A small network was shown many inputs. Here are its activations along a few directions, one row for each input.
In each table, some parts of the input vary, and every possible input appears once, in random order.
Descriptions start from the smaller parts, as in this example, which fits no table here: line(4) and (point or line(11) or (values(3) and ring(5))).
Shared parts are said once, and a part with two or three values counts as separate values.

Other details of the inputs shift rows strongly along two fixed directions, in all tables alike. That doesn't count.

Rows:
row 1: -11  -28  -24  8  32  -16  -23  10  -3  -17  7  0  -39  -21  -9  4
row 2: -1  -16  -38  -1  21  1  -5  -12  -5  -6  7  7  -32  -13  2  19
row 3: 18  -54  19  7  36  40  -29  -19  7  13  3  71  -2  -12  16  6
row 4: 18  -6  23  -32  -25  17  14  -16  -14  17  -31  21  34  21  17  -10
row 5: 38  -18  75  -7  -7  41  -8  -8  26  11  16  64  43  19  -7  -40
row 6: -11  9  -43  17  27  -31  -19  5  -12  -30  5  -23  -54  -25  -2  32
row 7: 21  -7  35  -31  -44  4  2  3  -16  29  -39  15  56  20  4  -30
row 8: 24  -15  25  -16  -5  19  3  -13  -6  12  -27  34  7  14  12  -12
row 9: -2  -27  -21  13  35  17  -19  -5  2  6  9  22  -22  -16  18  19
row 10: 13  -38  20  7  35  28  -22  -14  -1  9  0  47  -9  -7  23  1
row 11: -8  -28  -24  19  47  8  -18  -8  5  3  7  9  -31  -18  11  21
row 12: 11  -5  8  -18  5  -2  -4  -3  -10  9  -21  9  7  -11  -4  1
row 13: -16  -2  -15  36  31  7  3  3  18  -26  44  14  -22  -23  -26  5
row 14: -17  35  -35  -15  -40  -40  14  20  -28  9  -21  -71  14  14  3  1
row 15: -14  47  12  -1  -54  3  36  8  0  11  2  -33  37  18  -16  -13
row 16: 1  -25  -32  5  42  2  -9  -12  5  -12  5  17  -38  -17  3  15
row 17: -12  36  0  2  -20  -10  17  7  14  -6  18  -51  17  20  -15  -4
row 18: -1  36  2  2  -35  -1  14  11  15  6  16  -36  21  22  -14  -4
row 19: -23  14  -26  32  24  -17  -4  16  26  -38  48  -35  -45  -5  -16  20
row 20: 3  8  -17  -14  -5  -14  -4  1  -13  7  -11  -7  -3  -13  -3  12
row 21: -6  20  -1  -19  -15  -26  7  4  -10  4  -29  -29  -2  -1  6  3
row 22: -17  -4  -46  21  26  -31  -22  14  -17  -31  12  -27  -49  -16  -5  17
row 23: -17  12  -5  -2  -10  -17  14  0  -5  21  -22  -42  -1  12  27  8
row 24: -7  23  -8  -19  -31  -30  16  18  -21  15  -33  -50  27  17  2  -13
row 25: 20  8  45  -7  -32  25  4  1  18  7  9  15  46  25  -11  -19
row 26: -19  -7  -2  35  32  6  1  8  22  -31  47  22  -34  -24  -19  4
row 27: 20  -3  63  -5  -35  39  11  -11  18  18  1  61  61  14  -10  -38
row 28: 26  -44  19  -9  31  24  -35  -14  3  -4  -2  82  -4  -25  -2  1
row 29: -10  49  23  6  -50  -6  35  4  -3  -2  1  -40  33  16  -4  -20
row 30: -21  29  -31  -14  -17  -36  31  2  -15  -4  -21  -65  -15  13  19  14
Description of these inputs: ring(5) and (values(2) or line(4)).
Question: The inputs of row 23 and row 3 match in every part but the ring(5) part. If row 30 is changed in the same way as row 23 into row 3, which row does it become?
Answer: row 4
Question: List by row number the other rows that have the ring(5) part in common with row 20.
Answer: row 2, row 9, row 14, row 15, row 18
Question: Change only the ring(5) part in row 24. List by row number the other rows that result.
Answer: row 1, row 7, row 14, row 22

Rows:
row 31: 29  -3  81  -15  -26  35  4  -9  15  13  -6  60  54  18  -5  -44
row 32: 25  -8  16  -22  -12  15  -6  -6  -4  15  -13  33  20  6  1  -9
row 33: 0  16  0  -13  -23  -15  5  4  -7  17  -17  -44  10  20  13  2
row 34: -17  31  7  -1  -29  0  29  6  11  4  7  -32  19  13  -10  -11
row 35: -9  16  -25  8  4  -14  13  -8  -7  -13  -3  -26  -23  -9  5  24
row 36: -11  19  1  -14  -17  -21  11  12  -11  11  -25  -36  15  8  4  -6
row 37: -1  25  5  -26  -52  -19  21  8  -22  20  -36  -39  43  22  5  -18
row 38: -21  18  -24  22  -1  -6  14  6  10  -12  31  -32  -9  1  -17  6
row 39: 22  -10  19  -18  -9  21  -2  -15  1  19  -14  28  25  6  8  -1
row 40: 4  -27  -1  8  28  19  -12  -12  6  1  4  46  -13  -22  1  11
row 41: -21  8  -25  12  7  -11  5  3  -5  -4  -1  -29  -21  -1  14  20
row 42: -19  5  -20  11  8  -20  -1  7  -4  0  -1  -34  -24  -5  8  14
row 43: 11  -18  21  -7  -3  24  0  -7  -3  21  -13  23  24  10  17  -12
row 44: -10  20  -14  -4  0  -31  10  9  -11  -10  -13  -45  -12  2  2  6
row 45: 13  -7  20  -17  -12  15  2  -3  -5  17  -20  37  19  -2  1  -14
row 46: -8  -23  -32  18  45  -10  -25  7  -1  -17  18  4  -34  -24  -7  12
row 47: -13  -6  -17  38  27  4  -22  8  11  -30  47  9  -27  -19  -20  11
row 48: 7  -38  2  12  34  15  -24  -3  5  5  10  33  -16  -14  5  -3
row 49: -16  33  -8  9  -13  -11  28  1  12  -15  19  -39  -7  8  -11  0
row 50: 15  -34  1  -4  38  7  -30  1  7  -5  10  35  -13  -11  -4  1
row 51: 26  -8  36  -38  -33  8  1  -3  -6  24  -30  22  48  22  4  -26
row 52: 12  -34  0  4  32  21  -22  -9  9  -1  12  37  -15  -3  11  10
row 53: -10  24  -14  20  -7  -11  -6  12  8  -23  29  -31  -9  4  -15  14
row 54: -13  -22  -31  13  32  -12  -19  7  -1  -23  15  14  -40  -28  -8  15
row 55: 3  1  13  -5  -3  4  12  -8  -4  6  -15  -2  3  12  17  -1
row 56: -3  20  0  -18  -28  -24  18  4  -16  -2  -25  -31  8  10  2  -6
row 57: 9  -32  13  8  36  9  -16  -8  8  -3  6  35  -27  -12  5  -1
row 58: 31  -31  35  -15  13  30  -10  -15  3  8  -11  78  7  -8  -2  -19
row 59: -14  36  15  6  -33  -8  14  12  2  -3  6  -29  23  10  -8  -9
row 60: -3  30  3  -5  -32  0  23  5  13  3  11  -37  23  23  -11  -5
row 61: -5  -15  -41  19  31  -3  -18  0  -6  -17  18  17  -37  -26  -9  18
row 62: -13  11  -35  12  1  -10  4  -4  -10  -3  0  -27  -13  -10  3  23
Question: What do these inputs look like to the network?
Answer: line(4) and (values(2) or ring(6))
Question: The inputs of row 58 and row 32 match in every part but the line(4) part. If row 35 is changed in the same way as row 58 into row 32, which row does it become?
Answer: row 39
Question: Start at row 57 and move only the line(4) part, one step at a time. The first step leads to row 42. Which rows follow, in order?
Answer: row 48, row 33

Rows:
row 63: 34  -14  48  -42  -33  23  -3  -7  -1  27  -31  52  56  21  -1  -31
row 64: -21  -12  -54  27  40  -21  -23  8  -8  -16  19  -31  -45  -16  3  27
row 65: 14  -39  -8  16  50  22  -23  -20  10  -15  19  56  -44  -27  -2  21
row 66: 3  27  -6  -26  -34  -26  7  11  -11  14  -25  -48  25  17  3  -5
row 67: 17  -20  34  -2  9  39  -6  -7  32  3  30  49  20  9  -14  -17
row 68: 5  -10  -8  4  13  -7  -4  -6  -2  -4  -2  -6  -23  0  18  14
row 69: 22  -13  55  -26  -26  38  12  -15  0  43  -37  51  48  11  14  -27
row 70: -11  38  31  -9  -53  3  41  8  12  22  -7  -37  46  32  -4  -28
row 71: -30  15  -54  18  29  -51  -5  14  -9  -30  11  -56  -54  -24  -7  28
row 72: 16  -38  36  -7  23  23  -9  -14  5  11  -13  54  6  -4  21  -11
row 73: 22  -29  40  5  21  40  -6  -15  33  -5  33  64  3  2  -15  -25
row 74: -21  -2  -17  33  37  -1  4  1  26  -34  47  -3  -38  -16  -18  10
row 75: -19  34  -33  3  -27  -15  20  -3  -17  11  -16  -61  5  5  9  20
row 76: 6  -12  22  -18  -4  1  -7  6  -3  20  -20  19  18  -3  -1  -23
row 77: 33  -36  23  -8  21  32  -13  -18  7  -1  3  83  -2  -13  -3  -14
row 78: -11  16  10  22  0  -1  2  9  10  -26  25  -6  -5  -5  -13  -1
row 79: 18  -9  15  -17  -11  1  -1  -6  -5  -1  -13  25  7  4  -5  -13
row 80: 15  -45  -5  13  58  10  -34  -3  7  -15  16  44  -43  -16  2  8
row 81: 11  -9  28  -20  -13  4  6  -3  -5  4  -25  30  22  2  -2  -20
row 82: -27  16  -47  11  -4  -33  5  14  -13  -20  1  -41  -32  -13  -7  18
row 83: 2  -7  33  19  2  22  -11  6  17  -5  25  42  11  -6  -15  -17
row 84: -26  33  -56  4  -11  -40  9  9  -14  -11  -1  -90  -27  8  19  43
row 85: 15  -18  19  -17  -7  6  -8  4  -7  23  -16  16  33  2  -1  -21
row 86: -2  39  -4  -21  -54  -10  33  1  -24  24  -31  -41  47  19  7  -9
row 87: 10  26  38  -8  -38  11  2  3  10  7  9  1  43  23  -10  -17
row 88: -4  21  23  -25  -39  -9  18  10  -16  33  -45  -37  37  28  19  -22
row 89: 2  -49  -2  14  67  11  -33  -3  7  -18  13  49  -42  -24  2  7
row 90: 18  12  16  -30  -31  12  11  -6  -8  18  -21  13  37  14  4  -7
row 91: -32  27  -59  16  -10  -36  10  9  -19  -6  -2  -91  -24  2  19  34
row 92: 3  -16  1  34  39  13  -29  -2  21  -39  54  38  -38  -21  -24  8
row 93: 0  5  -24  4  9  -3  -2  -10  0  1  2  -6  -15  -5  4  28
row 94: 2  -22  -24  8  42  -17  -26  2  1  -22  19  9  -47  -25  -11  15
row 95: -31  45  -30  18  -28  -16  29  12  7  -8  22  -81  5  16  -12  6
row 96: -22  40  -27  5  -19  -27  32  0  -14  -4  -22  -65  -10  2  11  24
row 97: -5  32  -4  -23  -60  -20  26  10  -23  18  -34  -49  44  24  1  -12
row 98: -4  -15  -23  15  40  3  -8  -5  0  -25  15  32  -38  -30  -6  15
row 99: -4  43  31  -3  -60  2  19  9  -2  15  -4  -33  60  28  -7  -25
row 100: 20  -23  58  -27  -19  30  4  -10  -2  44  -36  45  47  18  27  -32
row 101: -12  -4  -54  19  35  -25  -20  15  -3  -22  16  -38  -49  -8  4  36
row 102: -4  -29  -25  20  44  11  -17  -3  2  -15  23  51  -42  -34  -9  14
Question: The inputs of row 93 and row 75 match in every part but one. If row 101 is changed in the same way as row 93 into row 75, which row does it become?
Answer: row 64
Question: What do these inputs look like to the network?
Answer: ring(5) and (values(2) or ring(6))
Question: Change only the values(2) part in row 78. List by row number the other rows that result.
Answer: row 74
Question: Change only the values(2) part in row 73. List by row number the other rows that result.
Answer: row 92

Rows:
row 103: -4  -8  -54  21  25  12  -11  -3  15  -24  14  -10  -43  -24  0  46
row 104: -6  18  14  -14  -33  -15  21  -4  -20  32  -18  -60  30  39  18  1
row 105: 46  -46  1  3  37  40  -44  -2  21  -14  2  92  -6  -34  -12  -6
row 106: -43  24  -55  33  28  -42  13  -3  -17  -29  14  -62  -70  -20  11  52
row 107: -2  39  -1  -30  -51  -27  30  0  -35  13  -27  -24  24  16  -1  -8
row 108: -11  20  0  -13  -13  -35  13  2  -19  -10  -21  -24  -5  -6  3  -1
row 109: 1  25  14  -25  -31  -31  4  12  -34  21  -19  -47  33  37  3  -13
row 110: 32  -45  58  -35  -18  35  -16  -4  2  41  -22  79  74  7  -2  -51
row 111: -8  -5  -1  1  19  -6  3  -2  9  7  -6  -15  -16  3  23  3
row 112: 16  -43  -24  18  40  45  -13  -9  28  -26  4  60  -45  -35  6  16
row 113: -34  -3  -77  46  37  -22  -21  3  0  -18  38  -41  -57  -21  5  48
row 114: 19  -37  39  30  26  49  -27  6  52  -33  50  85  -3  -27  -42  -35
row 115: -11  28  20  -34  -25  -35  18  13  -24  21  -32  -45  25  29  -1  -15
row 116: 3  33  66  -2  -39  33  30  -9  22  20  23  11  59  36  -10  -36
Question: The inputs of row 107 and row 112 match in every part but one. If row 105 is changed in the same way as row 107 into row 112, which row does it become?
Answer: row 103
Question: What do these inputs look like to the network?
Answer: values(2) and (point or ring(6))
Question: Change only the values(2) part in row 104. List by row number the other rows that result.
Answer: row 109
